Each row below holds a small network's activations on one input, seen along a few directions.
Each table varies a few parts of the input and shows all the possible inputs, shuffled.
A made-up example of a description, with smaller parts first: one of 2 separate values, together with either a single point or one of 9 places around a ring or (one of 4 places along a line, together with one of 5 places around a ring).
Shared parts are said once, and a part with two or three values counts as separate values.
In the rows, 128 means zero.

Other details of the inputs shift rows strongly along two fixed directions, in all tables alike. That doesn't count.

A family of inputs:
R1: [104 146 131 121 153 137  97 130  60 178 135 124 157 147]
R2: [ 90 138 129 128 163 143 102 138  64 163 137 145 155 150]
R3: [116 159 138 120 115 183  87 115 171 122 144 143  86  99]
R4: [141 159 144 123 126 177  92 117 152 136 135 131  87  67]
R5: [152 103 113 108 119  93 154 145 204 108 152 117  90  85]
R6: [107 158 135 156 121 145 112 110  84 122 113 139 159 151]
R7: [125 169 143 121 111 176  92 125 160 133 141 125 102  69]
R8: [152  94 116 142 120  66 175 144 112 120 111 100 160 149]
R9: [111  52 114 110 160  59 164 160 124 138 149 122 164 174]
R10: [155  88 126 126 119  79 183 140 112 128 103 105 153 163]
R11: [116 151 125 165 132 146 105 107  79 114 118 136 149 152]
R12: [116 163 131 151 124 150 113 122  81 127 106 127 162 145]
R13: [129 162 141 114 127 185 100 115 160 128 140 142  80  86]
R14: [125  67 104  99 148  53 168 165 110 153 137 113 160 164]
R15: [152  88 117 125 124  80 183 139 117 120 103 110 151 169]
R16: [134  89 122 131 113  72 177 137 128 116 109 120 153 177]
R17: [121 146 135 150 130 159 113 104  80 122 111 141 142 167]
R18: [113 153 130 165 130 141 111 105  77 121 114 136 149 144]
R19: [132 153 132 154 139 150 113 113  73 130 100 133 147 143]
R20: [143  83 121 129 120  76 181 127 120 115 110 122 147 174]
R21: [127 166 129 128 126 174  90 119 157 125 142 129  90  67]
R22: [128 154 139 126 128 174  89 104 160 124 142 148  81  77]
R23: [127 145 132 158 137 150 106 104  78 119 111 144 143 157]
R24: [119 173 136 121 119 176  93 124 165 122 146 139  97  78]
R25: [141  98 116 103 106 100 146 142 214 102 157 123  98 101]
R26: [118  66 119  75 151  86 146 155 219 150 188 125  96  90]
R27: [148 101 121  93 108 105 156 151 211 120 138 113  93  98]
R28: [162  97 119 101 125  98 155 142 203 112 146 125  84  89]
R29: [121 158 145 148 119 154 116 123  80 141  98 123 154 150]
R30: [115 162 138 149 127 154 118 121  84 130 103 136 149 160]
Each input here is: one of 5 places along a line, together with either a single point or one of 5 places around a ring.
Q: The inputs of R10 and R15 match in every part but the place on the line of 5. If R1 is changed in the same way as R10 into R15, which row does it become?
A: R14
Q: A walk changes only the place on the ring of 5. It starts at R30 and steps to R13. List the rest of the walk in order.
A: R28, R5, R24
Q: Which other rows does R23 become when the place on the line of 5 takes its other values? List them by row number.
A: R4, R19, R22, R28
Q: A walk changes only the place on the ring of 5. It starts at R11 and steps to R23. List the rest of the walk in order.
A: R17, R3, R25

A family of inputs:
R31: [106  96 119 130 162  83 147 150  40 168 119 118 198 196]
R32: [147  75 120 112 120  74 177 140 174 115 132 118 123 141]
R33: [131 110 131 161 131  89 165 126  54 129  88 118 192 192]
R34: [115 149 135 121 118 165  91 114 175 124 157 137  89  79]
R35: [108 174 140 166 145 180  91  98  49 133 103 149 152 160]
R36: [132 106 121 163 139  86 158 122  53 121  95 126 187 197]
R37: [112 180 147 161 128 179  92  98  46 144  97 136 155 158]
R38: [ 97 178 142 171 136 175  88 101  54 134 108 142 163 152]
R39: [143  79 116 109 116  75 176 146 175 112 131 120 125 143]
R40: [123 157 140 113 120 175 104 125 168 129 139 137  90  83]
R41: [150  73 122 116 120  70 176 144 171 117 131 113 128 130]
R42: [141  77 114 109 113  74 173 142 174 110 136 121 123 147]
R43: [130 113 119 157 137  93 163 134  56 119  89 127 185 204]
R44: [126 105 127 163 133  88 159 120  57 125  94 124 191 199]
R45: [135 112 128 158 123  85 160 122  52 133  89 113 189 194]
R46: [119 156 138 117 121 172  96 127 175 124 147 137  92  80]
R47: [140  81 113 112 112  71 170 145 175 108 141 118 128 142]
R48: [121 150 128 122 125 162  92 116 168 121 157 139  86  79]
R49: [126 162 135 114 111 166  97 125 166 131 143 129  94  82]
R50: [110 183 139 161 141 181  96 110  47 134  97 144 155 155]
R51: [156  77 121 113 113  70 177 144 165 122 126 105 130 128]
R52: [ 78 178 141 139 164 183  62 118  26 185 132 143 163 148]
R53: [125 159 137 119 113 163  96 120 163 134 144 126  94  75]
R54: [123  53 111  79 155  58 164 172 176 152 168 118 126 125]
R55: [149  80 109 110 123  73 176 148 170 109 131 122 121 142]
R56: [130 105 119 159 136  90 158 118  54 119  97 129 180 209]
R57: [121 115 122 160 129  89 159 130  62 119  96 124 195 205]
R58: [133 162 128 114 118 163  97 126 160 128 143 131  91  82]
R59: [150  84 117 115 112  69 176 149 167 119 129 103 133 127]
R60: [133 158 130 112 119 166 100 124 158 130 138 134  86  88]
R61: [128 161 131 116 127 168 101 129 164 124 143 136  92  78]
R62: [121 142 139 120 120 165  94 109 170 127 153 139  88  84]
R63: [117 180 140 166 135 172  89  99  38 142  99 136 156 149]
R64: [122 161 138 116 120 171 100 127 170 128 144 134  95  77]
R65: [151  83 117 107 110  76 179 151 168 118 123 109 128 139]
R66: [124 148 144 118 125 174 100 118 171 129 143 138  87  85]
R67: [147  78 108 109 119  72 172 144 169 107 136 123 119 146]
R68: [151  84 110 114 123  70 174 155 169 108 132 116 128 134]
R69: [127 158 137 111 112 169 100 122 164 133 138 132  89  88]
R70: [121 144 139 116 121 171  96 109 173 126 151 142  83  91]
R71: [ 95  91 118 132 170  80 144 145  45 160 126 129 198 203]
R72: [122 153 126 116 123 165  92 120 171 118 156 142  86  86]
R73: [111 178 148 162 132 184  94 101  48 142  96 135 157 157]
R74: [130 147 136 123 132 166  98 119 161 127 144 138  89  77]
R75: [144  80 118 118 118  69 174 149 173 114 134 111 131 128]
R76: [153  85 112 117 124  67 178 151 162 114 130 110 130 124]
R77: [112 185 136 167 133 170  89 105  42 139 102 133 159 147]
R78: [127  57 112  78 152  59 170 174 171 156 164 115 128 122]
R79: [127 143 132 121 127 162  94 110 163 123 153 141  85  84]
R80: [148  84 107 113 122  69 172 151 170 107 135 119 127 137]
R81: [103 179 135 171 143 173  87 102  49 131 109 144 159 150]
R82: [136 120 116 156 130  89 160 136  53 121  89 115 191 197]
R83: [117 178 141 162 139 182  93 102  44 138  97 137 153 155]
R84: [127 152 144 116 124 174 104 118 165 132 139 135  89  82]
R85: [133 151 137 121 130 165 102 119 156 130 140 135  91  75]
R86: [156  76 116 113 127  73 178 146 167 113 128 117 121 137]
R87: [125 160 136 115 115 171  98 127 168 129 142 128  95  80]
R88: [ 88 139 133  79 155 178  61 130 184 163 198 149  70  59]
R89: [121 157 140 121 122 168 100 123 167 130 145 131  95  71]
R90: [150  81 111 119 125  67 174 151 167 111 133 113 128 127]
R91: [133 153 137 117 131 171 105 120 159 129 139 137  86  83]
R92: [145  80 118 110 117  76 178 151 174 113 128 117 126 140]
R93: [163  81 113 108 116  68 178 144 161 120 126 110 120 137]
R94: [113 182 137 159 135 181  93 109  46 135  96 139 154 157]
R95: [137 150 135 120 125 165 100 119 154 131 139 129  91  77]
R96: [111 183 136 168 137 174  90 107  44 136 101 133 160 145]
Q: The inputs of R83 and R86 match in every part but one. If R96 is changed in the same way as R83 into R86, which row does it become?
A: R90
Q: The inputs of R70 and R37 match in every part but one. If R34 is changed in the same way as R70 into R37, which row does it become?
A: R53
Q: What do these inputs look like to the network?
A: one of 6 places along a line, together with either a single point or (one of 2 separate values, together with one of 5 places around a ring)
Q: Which other rows does R37 become when the choice among 2 separate values takes its other values? List them by row number.
A: R93
Q: A walk changes only the place on the line of 6. It starts at R72 and steps to R80. List the rest of the walk in order.
A: R68, R61, R82, R58
Q: Which other rows agree with R32 in the place on the line of 6? List them by row number.
A: R35, R36, R38, R39, R44, R55, R57, R71, R80, R81
Q: Which other rows does R70 become when the choice among 2 separate values takes its other values? List them by row number.
A: R56

A family of inputs:
R97: [132  61 120  86 112  65 171 156 226 121 162 116 109 114]
R98: [115  81 111 138 130  53 187 153  91 118 109 119 197 217]
R99: [168 190 147 140  95 206  97  96 178  99 105 130  57  54]
R100: [129  68 118 136 129  51 182 135  84 128 108 120 187 218]
R101: [107 162 139 105 137 196  81 118 175 133 159 157  70  81]
R102: [ 93 157 144 167 153 166  91  93  39 144 115 151 161 164]
R103: [117 166 135 110 137 179  73 129 160 149 163 130  87  52]
R104: [191  83 118 119  81  78 197 125 241  59 120 118  76 101]
R105: [115 172 131 103 134 185  75 137 161 144 157 134  84  60]
R106: [121 203 146 204  92 187 104  84  63  84  75 140 166 161]
R107: [106 166 150 102 121 188  78 129 171 157 156 130  93  60]
R108: [111 160 149 152 148 173  97 108  31 162  97 135 165 166]
R109: [159  74 101  77 123  62 173 171 204 126 154 108 100  98]
R110: [146  65 118 138 144  50 188 141  67 143 101 104 186 191]
R111: [ 86 160 141 168 144 164  85  99  42 144 119 143 168 164]
R112: [ 92 182 140 152 139 170  98 127  41 153 102 131 180 164]
R113: [130  77 100 139 139  47 181 147  79 115 111 125 186 212]
R114: [110 162 131 110 143 189  75 121 170 127 163 159  71  72]
R115: [ 97 164 135 169 160 164  89 101  37 137 117 154 163 164]
R116: [129 157 136 110 149 183  78 123 154 148 157 135  79  57]
R117: [122 168 133 103 142 186  82 132 157 144 153 142  78  60]
R118: [140  85 110 125 131  54 191 155  74 137  98 106 188 206]
R119: [113 169 132 155 158 169  96 121  26 148 100 139 165 162]
R120: [114 156 130 110 146 192  74 120 169 127 161 157  70  75]
R121: [ 97 164 137 157 154 180  94 105  43 137 106 154 157 183]
R122: [154  52 106  94 139  62 170 150 211 113 164 122  94 108]
R123: [143  61 105  94 127  56 166 157 215 113 170 116 103 106]
R124: [144  54 111  90 120  58 169 143 214 121 166 117  97 107]
R125: [ 83 170 134 171 150 160  84 110  45 136 121 145 178 161]
R126: [129 200 145 202  95 188 103  79  58  84  74 139 157 165]
R127: [149 204 146 143  77 201  94 108 189  99 116 124  76  46]
R128: [157 200 146 141  79 202  92 104 184 100 114 123  67  50]
R129: [151  48 120  84 125  71 174 146 218 121 156 122  92 120]
R130: [108 175 132 105 132 184  76 141 166 143 158 134  92  56]
R131: [107 166 151 152 145 170  99 109  32 162  99 137 167 163]
R132: [105 169 146 150 137 167  94 109  33 163 102 132 170 165]
R133: [160  69 105  84 127  57 170 162 202 131 160 104 103  91]
R134: [141  66 101  87 124  61 169 165 217 108 165 121 100 112]
R135: [146  53 121  84 122  68 176 147 219 122 158 124  94 117]
R136: [173  99 114 176  86  60 204 112  96  65  67 113 177 210]
R137: [150  63 116  85 119  60 172 160 205 138 159  98 106  90]
R138: [161  66 110  86 135  59 176 162 201 130 157 109 100  90]
R139: [110 170 136 112 136 178  74 133 164 148 163 129  95  49]
R140: [106 165 134 102 129 194  76 117 177 133 162 152  72  82]
R141: [ 93 156 142 117 129 183  71 113 179 139 171 143  87  62]
R142: [ 96 168 130 112 133 186  70 130 179 127 168 150  86  69]
R143: [149 203 148 195 105 181 116  86  42 105  53 131 152 154]
R144: [142  82 114 128 139  56 196 155  74 136  96 111 185 205]
R145: [106 162 146 160 151 163  98 106  27 161 105 134 168 152]
R146: [110 159 130 115 139 180  69 112 170 132 172 149  76  67]
R147: [124 163 139  98 139 197  85 128 161 149 147 138  75  72]
R148: [133  57 116 146 145  51 183 129  77 126 109 120 182 207]
R149: [ 92 169 145 161 141 160  93 115  35 160 109 126 183 148]
R150: [135  85 112 128 130  54 190 160  77 136 100 103 192 205]
R151: [178  90 118 177 100  66 207 110  95  65  62 116 171 210]
R152: [123  78 110 136 132  54 186 149  87 119 108 119 189 220]
R153: [186 109 116 170  84  56 208 125  87  86  55  96 177 195]
R154: [155  63 114  82 119  60 172 154 203 138 158 101 101  92]
R155: [151  66 122  77 112  67 174 164 211 139 153 101 105 102]
R156: [ 87 164 147 160 138 172  86 103  47 145 113 145 168 176]
Q: The inputs of R107 and R97 match in every part but one. If R155 is changed in the same way as R107 into R97, which row does it become?
A: R156
Q: The inputs of R119 and R120 match in every part but one. If R144 is changed in the same way as R119 into R120, which row does it become?
A: R101
Q: What do these inputs look like to the network?
A: one of 2 separate values, together with one of 5 places along a line, together with either a single point or one of 5 places around a ring
Q: Which other rows does R112 become when the place on the ring of 5 takes its other values? List them by row number.
A: R107, R130, R139, R149
Q: Which other rows does R127 become when the choice among 2 separate values takes its other values? List them by row number.
A: R106
Q: Which other rows agree with R134 in the choice among 2 separate values and the place on the line of 5? List them by row number.
A: R111, R123, R126, R152, R156

A family of inputs:
R157: [142  39  96  96 118  29 188 156 237  95 174 119 106 115]
R158: [135 173 134  98 130 183  83 137 175 151 155 122  71  31]
R159: [158  36 104  70 125  48 198 165 231 111 156 121  90 132]
R160: [165  29 107  67 132  48 197 162 226 114 154 124  85 133]
R161: [107 194 132 164 131 157  97 133  28 150  96 116 189 146]
R162: [124 177 134 156 154 163  99 119  16 160  91 125 169 148]
R163: [112 140 132 114 145 180  72 105 187 122 179 158  61  64]
R164: [106 146 131 118 139 178  73 109 192 119 179 155  69  63]
R165: [ 97 170 134  99 113 188  80 131 203 123 167 148  77  74]
R166: [120 157 150  99 120 189  81 120 187 152 158 129  72  49]
R167: [129  57 102 136 125  21 216 159  85 111  98 114 208 246]
R168: [157  71 100 139 128  10 217 174  64 131  87  83 217 203]
R169: [ 92 179 150 166 120 164  97 116  40 152 101 124 190 163]
R170: [108 162 152 157 143 169  98 102  28 162  96 132 169 165]
R171: [114 157 152 157 150 170 101  97  23 167  96 135 162 167]
R172: [191 240 155 249  44 210 130  42  60  26   4 132 140 164]
R173: [101 145 134 174 169 162  89  87  27 132 117 161 159 180]
R174: [147 159 138  94 146 185  86 131 165 157 151 130  59  33]
R175: [108 157 135  94 129 193  81 123 195 130 165 153  64  76]
R176: [158  47 117  79 100  38 199 170 231 127 152  91 113 104]
R177: [120  53  98 160 127   5 204 150  86  96 113 116 218 230]
Q: What do these inputs look like to the network?
A: either a single point or (one of 4 places along a line, together with one of 5 places along a line)
Q: Which other rows does R165 become when the place on the line of 4 takes its other values? List them by row number.
A: R161, R169, R177

A family of inputs:
R178: [117 152 136 153 150 147 109 115  22 162  99 130 173 155]
R179: [152 116 125 104 107 117 157 142 199 111 133 120  93  96]
R180: [ 96 161 131 132 143 180  76 118 135 127 152 146 112  95]
R181: [127  99 128  94 128 117 135 138 189 134 161 127 101 109]
R182: [155  83 112 150 132  70 171 127 106 100 108 128 151 180]
R183: [146  91 126 143 120  90 166 118 105 108 101 126 151 186]
R184: [169  89 115 145 121  66 185 130 105 116  92 100 157 164]
R185: [141  92 120 115 140  77 171 149  96 144 107 117 155 172]
R186: [135  84 113  96 147  99 142 142 183 132 166 131  88  98]
R187: [111 167 149 136 118 189  92 100 143 119 132 150 102 105]
R188: [120 100 127 102 120 118 134 141 196 126 154 127 104 107]
R189: [102 172 128 136 127 174  75 111 137 120 149 148 108  98]
R190: [110 163 134 181 140 150 109 101  47 113  99 151 171 174]
R191: [108 175 132 158 121 156 111 120  50 134  96 130 172 171]
R192: [116 172 142 113 135 185  84 127 130 150 138 137 108  97]
R193: [136 108 123  94 116 113 144 158 194 129 144 116 103  96]
R194: [143 101 123 102 116  96 146 157 192 130 149 106 108  80]
R195: [104 153 145 117 145 184  82 110 129 154 146 148  95 106]
R196: [ 96 154 129 162 160 151  98 111  38 139 120 143 175 174]
R197: [100 170 139 129 114 183  81 109 142 129 143 145 107 107]
R198: [146  88 118 127 132  60 173 152  98 139 116 102 174 161]
R199: [159 110 125 114 108  99 160 140 199 113 137 108  98  82]
R200: [137 172 140 129 121 195  94 109 131 124 119 136  92  99]
R201: [144  99 112 138 110  56 178 147 106 121 109  99 174 162]
Q: What do these inputs look like to the network?
A: one of 4 places along a line, together with one of 6 places along a line
Q: The inputs of R188 and R181 match in every part but the place on the line of 6. If R193 is changed in the same way as R188 into R181, which row does it become?
A: R192
Q: Which other rows does R201 become when the place on the line of 6 takes its other values? List them by row number.
A: R178, R184, R194, R198, R199
Q: Which other rows does R191 become when the place on the line of 4 takes its other values? List them by row number.
A: R189, R197, R201
